[[-24 -11 -28   6 -30  10  -9]
 [-14  -5  -4  16  32  18 -24]
 [-31  13  -2  -5 -11  16 -10]
 [ -4  12   2  17 -11 -41  -8]
 [  6 -14  -4 -34 -14  10 -24]
 [  1  30 -16  -1  10   5  17]
 [-21 -42  -5   5   5  -1  -9]
 [-24  -6  -2  23  13  -1  41]
 [  5  29   1  32   8  -5  28]
 [  6  16   5   6 -46  -8   5]]: -9

[[  6  -2   2  -6  -6   4 -13 -29  18   3  -4]
 [  4  -1   1  -1  -2   1  -5 -12   8   1   0]
 [ -2   2  -1  -7   3  -1  -3   3  -5  -3   2]
 [ -1   1   1 -29  -3  -1 -20 -15 -10  -9   6]
 [  1  -1   1  -3  -2   1  -3  -8   4   2  -2]
 [ -3  -1  -1   8   2  -3   8  10  -1   1   0]
 [  1   3   0 -37  -7   4 -31 -29  -5 -10   5]
 [  0   2   0  -6  -2   1  -3   1  -6  -4   4]
 [  3   1   2 -13  -6   1 -15 -25   8  -2  -2]
 [  6   1   1 -12 -11   1 -19 -40  19   2  -5]
 [ -1   2  -4   4   3  -1   3  11  -7  -1   2]]: -4

[[-19  26 -27 -15  10  18 -16  -8 -28  39 -18 -19  -6  43]
 [ -2  -3  -9  -4 -21  -6 -31 -16  -7  -5   1   3  14 -11]
 [-15 -12  17  -6  -5 -10   0 -10  12  -5  15  20 -15 -19]
 [-24  23  11   4 -13   6 -15 -11   6  15  11   8 -25  21]
 [ -3 -18  -3  10  14   9  29   3  16  -9  -5  -3   4 -16]
 [ 17 -17 -14  -9   5 -15  16 -11 -21 -32 -20 -29  13 -32]]: 43

[[-20  -8  -4  -9   5  -5  30  10  44  17  44  19  32  12  16   2]
 [ 15 -18  -3 -25 -12 -20  -8  -4  -9   5  -5  30  10  44  17  44]
 [-18  -3 -25 -12 -20  -8  -4  -9   5  -5  30  10  44  17  44  19]
 [ 32 -14  15 -18  -3 -25 -12 -20  -8  -4  -9   5  -5  30  10  44]
 [-14  15 -18  -3 -25 -12 -20  -8  -4  -9   5  -5  30  10  44  17]
 [-12 -20  -8  -4  -9   5  -5  30  10  44  17  44  19  32  12  16]
 [-25 -12 -20  -8  -4  -9   5  -5  30  10  44  17  44  19  32  12]
 [ -3 -25 -12 -20  -8  -4  -9   5  -5  30  10  44  17  44  19  32]
 [-11  32 -14  15 -18  -3 -25 -12 -20  -8  -4  -9   5  -5  30  10]]: 2

[[-39 -23 -34  23 -36   1  -4]
 [-32 -15 -31  15 -27   5  -1]
 [-37   4 -16  42   2  31  15]
 [-31 -16 -30  15 -26   4   0]
 [-16   3 -10  13  -3  11   6]
 [-25  -9 -14  20 -18   9   5]
 [-46 -15 -39  18 -37   7   2]
 [-19   0 -10  15  -6   8   3]
 [-19  -7  -2  19 -16   9   4]
 [-12   1 -11  10  -2   8   3]
 [ -3 -37   4  11  40  34  31]]: -4

[[-12   6 -32  25 -11 -10]
 [  5  -5  -2   8   2  -4]
 [ 14 -17   7   8 -14  33]
 [  0   0   6   0   2   0]
 [  4   0 -18   3  -7  -9]
 [ -7   6  -4  -4   4 -13]]: -10
---
[[  3   7 -10  29  -3 -26  11]
 [ -8  -4  20  13  35  -7   0]] --> 3, 0

[[-13 -17   5 -20  -3 -33 -29]
 [-12  -8 -15  -7  10 -20 -29]
 [-11 -25 -12 -20   2 -37 -42]] --> -13, -42

[[ 16  38  16  28]
 [ 33 -27   9 -38]] --> 16, -38

[[ 22 -17 -18  -3 -35]
 [-28 -14   4  33  -1]] --> 22, -1

[[-25   4  17  43]
 [-33   9   5  27]] --> -25, 27

[ 15 -19  -6  44] --> 15, 44
---
[25, 28, -1, -48, -12, 15] result: 25, 15
[[244, 212, 131, 31], [90, 98, 46, 173]] result: 244, 173
[8785, 7236, 6838, 2906, 4604, 5359] result: 8785, 5359
[[88, 91, 90, 95, 89], [50, 76, 98, 73, 18]] result: 88, 18
[[160, 126, 201, 187, 173, 114], [210, 199, 192, 149, 213, 211], [149, 248, 235, 60, 219, 229]] result: 160, 229
[[110, 492, 311, 584, 97], [198, 827, 910, 320, 532], [73, 454, 366, 85, 236]] result: 110, 236
---
[[ 18   0  33  -6  36]
 [  8  -4  18  -2  17]
 [ -3 -16  -4  11   8]] >> -6

[[ 26  -9  38   2   8  11]
 [ 18 -10  -6  -9  34  -1]
 [  7   0  19  23 -22   7]] >> 8

[[ 34 -10  -5 -17]
 [  8  18  -3  -1]
 [-10   7 -36 -15]] >> -5

[[ 17  23 -19  -1  17 -39]
 [  4  12   6 -15  15   5]
 [-12  -5   9 -15  12   8]] >> 17

[[-32   5  -7 -28  27  -5   6]
 [ -7 -15 -33 -16  -6 -33   3]
 [-27   1 -27 -29  14 -13  19]] >> -5

[[ -6 -11  22  18  16  17   5]
 [ 17   4  -9 -23  -8  -9 -25]
 [-36 -42  21  44  35  28  20]] >> 17
